A small network was shown many inputs. Here are its activations along a few directions, one row for each input.
Each table varies a few parts of the input and shows all the possible inputs, shuffled.
Descriptions start from the smaller parts, as in this example, which fits no table here: one of 4 places along a line, together with either a single point or one of 11 places along a line or (one of 3 separate values, together with one of 5 places around a ring).
Shared parts are said once, and a part with two or three values counts as separate values.

Other details of the inputs shift rows strongly along two fixed directions, in all tables alike. That doesn't count.

A family of inputs:
R1: [ -8   4  -8 -17 -12  20  20 -10   1  22   6  -7  -2  23]
R2: [-29 -27   8  35 -12  -6 -12  -5 -28   9  -9  -5  23  16]
R3: [ 28  19 -20 -20   0   8  16  -3  26   8   7 -13  -8   6]
R4: [ 16  10 -15 -30  10   9  17  -5  18  12  -3   3 -14  -1]
R5: [  9  15  -8 -28   5  14  16  -3  13   8   1   0 -17   2]
R6: [-11  -4  -8  -7 -13  15  18 -14  -7  29   8  -8   7  26]
R7: [ 23  14 -23 -26  -1   8  34  -1  22   5  11 -10  -8   0]
R8: [-21 -22  11  22  -2   1  -8   3 -16   1   0  -1   5  17]
R9: [-32 -24  17  35 -14   1 -13   0 -27   4   4  -1  15  21]
R10: [ 19   5 -12  -1   1  -1   9  -4  13 -11   6  -6  -1  -7]
R11: [ -9  -7 -11 -22  -5  22  25 -10   8  18   6 -13  -1  27]
R12: [ 24  19  -6   5  13 -11 -12   4  12 -22  -1   0  -7 -17]
R13: [ 19  20  -7   4  14 -11  -4  16   8 -20   2   6  -9 -19]
R14: [  8  16  -8 -36   1  18  23  -7  19  10   7  -4 -12   4]
R15: [-16 -15  -5  29  -5  -3   1   8 -14  -5  13 -11  19  16]
R16: [ -1   6  15   4   6  -6 -14   3   0 -21  -5  11  -2 -19]
R17: [-36 -26  14  31 -15  -2 -11  -4 -23  -1   0  -5  22  18]
R18: [  7  11   0 -11   7   2   4  -4   2   5   1   6  -8  -6]
R19: [ 26  22   2   8  19 -20 -16  23  12 -30   0  13 -13 -34]
R20: [-18 -19  -9  -8  -8  19  19  -8   1  18   4 -14   6  30]
R21: [  3   2  11  10   3 -16 -16   4  -1  -6 -10  12   0 -20]
R22: [ 15  13 -10 -28  -4   8  16  -5  18  22  -8  -2  -6  -1]
R23: [ 1  5 -2 -4 -2 -5  0 -5  1  7 -8  4  0 -6]
R24: [-1  9 -1 -8 -3  0  0 -2  4  0 -9  4 -6 -5]
R25: [-10 -30  -6   5 -18  -7 -14   9 -29  -7   8 -20  19  12]
R26: [ 28  11  -4   6   6 -11  -4   4  13 -19   1   3 -10 -20]
R27: [  0  -1   7   6  15  -7 -15   7   0 -18 -10  11 -12 -14]
R28: [-23 -18  34  60   7 -31 -48   8 -37 -33 -10  21  16 -22]
R29: [ -1   9   4 -12   1   6   3  -3   6  -4   3   4  -5  -5]
R30: [-17 -28  -2  47 -14  -7  -6  -4 -25  -5   6 -12  20  21]
R31: [ 31  32  26  -1  34 -32 -39  14  15 -53 -15  37 -19 -76]
R32: [ -7 -12  17  24   8 -12 -20   6 -15  -7  -1  10   2  -9]
R33: [  6  16  10  -5  13  -4 -10   4   4 -16  -4  13 -16 -19]
R34: [ 20  19  -8 -35   3  13  22  -6  19  21   5   1 -14   1]
R35: [ 27  16 -20 -20  -2   4  29   3  21   8   9  -7 -13   1]
R36: [-22 -20   9  19  -4   1  -4  -6 -18   5   7  -3  16  13]
R37: [  5  -3  -5 -13  10   2   5  -3  11   1  -1   3  -4  -5]
R38: [-10  -1 -11 -20 -16  17  22 -11   9  21   0 -12   4  19]
R39: [-24 -16   6  21 -11   0  -8  -2 -18   3 -10  -5  12  13]
R40: [-15 -10  -5  34  -3  -4 -11   7 -16  -3   8 -13  18  22]
R41: [-29 -28  10  35  -5  -3 -11  -3 -31   7   4  -3  17  19]
R42: [ 3  4  8  1  1 -3 -5 -1 -2  4  1  9 -1 -6]
R43: [-12 -18  -5  34  -9  -8   5   4 -20  -3   8  -8  13  15]
R44: [-20 -26   0  44  -9  -5 -13  -2 -19  -7  10 -18  27  23]
R45: [  6   6  12   6  11 -20 -21   4   3 -21 -12  16  -1 -36]
R46: [ 10  11   5  -7   1  -6  -3  -1   8   3  -6  10  -4 -13]
R47: [ 19  14  -3 -26  18   0   4  -1  20  -7  -2   9 -14 -21]
R48: [ 24   5  -7 -20   1 -17 -20  17  -7 -23  -2  -2  -9 -23]
R49: [  2   4  11   5   6 -13 -14  -1   1 -14  -6  12   3 -23]
R50: [ 12  12   6  -8   2  -2  -2  -1   5   2  -3  11  -4 -12]
R51: [ -8   4  -9 -17 -15  16  20 -11   4  21   0  -8   1  22]
R52: [-22 -18   9  20  -8   0  -5  -7 -18   6   7  -1  18  11]
R53: [  7  10  10  -8  17  -3 -10   5   9 -21  -2  11 -14 -24]
R54: [ -3  -4 -13 -24  -5  20  27 -13   7  27  11 -11   2  20]
R55: [ -3  -3 -14 -22 -11  15  24 -13  10  27  -2 -13   9  15]
R56: [ 26   1  -5 -20  -2 -15 -18  18  -5 -18   0  -3  -8 -21]
R57: [  9  11   9  -4   6  -7 -12   8   9 -11 -15   9 -10 -22]
R58: [ -8  -4 -11 -18  -6  20  23  -8   3  21   3 -11  -4  28]
R59: [ 10  16  12  -5   5  -4 -10   6   7 -13  -6  14 -12 -20]
R60: [ 12  14 -13  -4   8   1   1   7  13  -8   9 -10   2  -1]
R61: [ -3   3  -7 -23 -11  22  25  -7   7  27   9 -10  -5  26]
R62: [  6  10   6  -9   8  -5  -9   3  11 -16 -14   7  -7 -24]
R63: [  0  10  14   6   5  -7 -15   3  -4 -18  -8  13  -6 -17]
R64: [-29 -31   9  35  -3  -4 -11  -3 -29   6   0  -2  17  21]
R65: [ 16   5   3  -7  17  -8  -7   6  11  -7  -7  14 -14 -20]
R66: [-21 -15   7  23 -11  -6  -7  -7 -20   8  -2   1  17  12]
R67: [ 12  19  -6 -31  -7  12  18  -5  20  15  -2   0 -12   3]
R68: [ -7 -13  -9 -11  -9  16  23  -9  -1  33   7 -11   5  32]
R69: [ -3   0 -10 -23  -9  24  26  -6   8  28   8 -11  -6  26]
R70: [-15 -20  17  29   7 -10 -23  10 -14 -16  -7   8   0  -3]
R71: [ 10   9   0  19  10 -12 -18  16   3 -17   4   0   1  -9]
R72: [ -5   1 -11 -20 -18  17  22  -8   9  28  -1 -11   0  22]
Description of these inputs: one of 3 separate values, together with either a single point or one of 5 places around a ring or (one of 2 separate values, together with one of 9 places along a line).
The inputs of R19 and R13 match in every part but the choice among 3 separate values. If R70 is changed in the same way as R19 into R13, which row does it become?
> R27
The inputs of R55 and R22 match in every part but the choice among 3 separate values. If R53 is changed in the same way as R55 into R22, which row does it become?
> R69
Change only the choice among 2 separate values in R37. List by row number the other rows that result.
> R20
Change only the place on the ring of 5 in R30. List by row number the other rows that result.
> R12, R13, R40, R43
Change only the choice among 3 separate values in R45. List by row number the other rows that result.
> R21, R23

A family of inputs:
R73: [ 53  35 -37 -55  12  19  44  11  41   7  22 -13 -35   3]
R74: [-29 -46 -10  68 -16 -14 -14   5 -33 -16  10 -31  44  29]
R75: [ 12  38 -12 -71   7  31  24  -4  33  10  -2  -1 -31   0]
R76: [  9 -14 -49 -27 -26  20  39 -11   3  44  23 -46  27  52]
R77: [-14 -38 -20  21 -25   8  11   2 -35  29  28 -34  27  57]
R78: [ 27  33 -18 -90  -6  25  29  -3  32  16 -12  -1 -33  -9]
R79: [ 30  45  18  37   7 -41 -44  20   6 -50 -13  25  -6 -59]
R80: [-18 -14 -11 -24 -23  21  41 -27  -6  54  -1  -5   8  32]
R81: [  5  23  44  29  47 -35 -47   8  -1 -52 -20  54 -18 -74]
R82: [-36 -38  19  32 -14  -2 -12  -8 -27  27 -17   4  16  23]
R83: [-55 -39  27  60  -2   2 -21  -8 -31  17  -8   5  23  32]
R84: [-23 -36  -3  69  -5 -12  -9  11 -24 -27  14 -17  21  24]
R85: [  4  19  50  20  38 -30 -55  11   5 -61 -15  44 -15 -72]
R86: [ 34  32   2 -67   5   8  15  -8  37   3 -11  17 -28 -38]
What do these inputs look like to the network?
> either a single point or one of 5 places around a ring or (one of 2 separate values, together with one of 4 places along a line)
Change only the choice among 2 separate values in R86. List by row number the other rows that result.
> R85

A family of inputs:
R87: [-36 -41  -1  39  -6  10   7 -12 -24  14  13 -15  25  39]
R88: [-13 -19   0  21   6   4   4  -2   0  -2   3  -4   4  13]
R89: [-14  -4 -20 -10 -10  31  32 -11  12  28  12 -21   2  45]
R90: [ -6  -7  12  22  -5 -20 -27   6 -15 -25   0   2  17 -19]
R91: [-10  -2   9  33   8 -10 -17  11  -9 -15  -4   5   1  -2]
R92: [  4  23  27 -38  15   6  -4  -9  14   4 -18  33 -22 -35]
R93: [ -2  -3 -24 -11 -20  18  37 -19  15  33   2 -19  14  29]
R94: [-23 -28  27  45  10 -20 -40  15 -31 -39   5   6  14 -12]
R95: [  9  -3  16  20   6 -26 -35  17 -18 -26   1  13   1 -27]
R96: [ 20   7 -10  -5   6  -4  10  -5   8  15   2   2  -4  -2]
R97: [ 18  15   8  16  19 -27 -22   0  10 -31 -12  18   0 -45]
R98: [-16  12  45   1  14 -10 -31  -1  -7 -18 -25  37 -17 -39]
R99: [ -6  -1 -27 -27 -30  24  29 -12   7  31   4 -32  14  37]
R100: [  6   5 -24 -24 -20  25  44 -15   9  53  19 -19   6  44]
R101: [ 46  31 -15 -49  25  -6   6   8  29 -15  -3  11 -29 -40]
R102: [ 24  33  14 -61  24   6   5 -13  31   5 -24  36 -34 -46]
R103: [ -6   1  12  30   0 -16 -17  -1  -5 -16   0   8  16 -15]
R104: [  0  -7  13  37  18 -21 -22  13  -8 -25  -8  14  -2 -22]
R105: [-24 -12  19  45   6  -5 -19   4 -17 -24   7   4   6   4]
R106: [ 11 -11  -9  -6  -8  -4   2   6  -5   9  -1  -8   0   6]
R107: [-36 -31   2  22 -19  13   3  -2 -27   4  15 -21  18  43]
R108: [ -5 -18 -28 -33 -12  29  41 -15   5  34  17 -28   8  45]
R109: [  2  -6   8  20  -2 -16 -30  17 -17 -16  -6   2   2  -8]
R110: [ 40  27  -6 -16  18 -12   1   8  26  -6  -9  14 -23 -32]
R111: [ 39  35 -13 -42   1   2   7   8  20  -3   2   3 -26 -18]
R112: [-36 -34  20  77 -12 -19 -34   9 -43  -4  -2  -2  28  22]
R113: [ 20  10 -17 -30  -6   1  12  -3  20   1  -6 -10  -3 -11]
R114: [-31 -18  21  -7  -6   9   0 -15  -8  24 -18  16   0   7]
R115: [-19  -8  13  48  -5 -17 -26   3 -14 -19 -10   2  21  -3]
R116: [ 25  37  -2 -17  15  -1   7   7  23 -14   2  12 -24 -22]
R117: [  0   7  -7  -8 -18   3   3  -3   0  -3   2 -11   6   2]
R118: [ -2  -7 -29 -21 -10  27  48 -18   8  47  15 -21   7  44]
R119: [-17 -28  17  47  -1 -32 -41   5 -31 -32  -7   3  25 -22]
R120: [  7  13 -26 -26 -24  30  47 -14  12  51  15 -20  -2  46]
R121: [-22 -35   2  29  -8  -7  -9   9 -27  -3   1 -10  15  17]
R122: [ -3  24  21 -35  12   7  -8  -7  17   7 -25  27 -24 -25]
R123: [-34 -29   3  39 -14   6   7  -4 -28  20  17 -12  26  39]
R124: [-37 -36  -4  21 -17  14   1   0 -24   9   9 -25  20  47]
R125: [  5   8  21  24  27 -16 -25  10   3 -38   3  19  -7 -33]
R126: [ 27  23  -3 -27  15  -7  -4  13  14 -19   4   9 -18 -29]
R127: [  0  16 -27 -28 -28  30  49 -23  20  40  11 -22   9  40]
R128: [ 55  32 -15 -49  19 -10   1   8  27  -8  -4  10 -28 -40]
R129: [ 20  24 -14 -36   0  10  15   6  14  -3   6  -2 -19  -4]
R130: [ 33  32 -10 -35  17  -3  -5  16  23 -21  -7   7 -27 -29]
R131: [-11 -25  -2   8   0   2  -1   4  -7  -7   3 -10   4  13]
What do these inputs look like to the network?
> one of 5 places around a ring, together with either a single point or (one of 2 separate values, together with one of 4 places along a line)
The inputs of R125 and R89 match in every part but the place on the ring of 5. If R103 is changed in the same way as R125 into R89, which row does it become?
> R115
Change only the place on the ring of 5 in R129. List by row number the other rows that result.
> R101, R121, R126, R130
List by row number the other rows that have the place on the ring of 5 in common with R87.
> R96, R97, R101, R102, R108, R118, R119, R128
Change only the choice among 2 separate values in R99. List by row number the other rows that result.
> R115
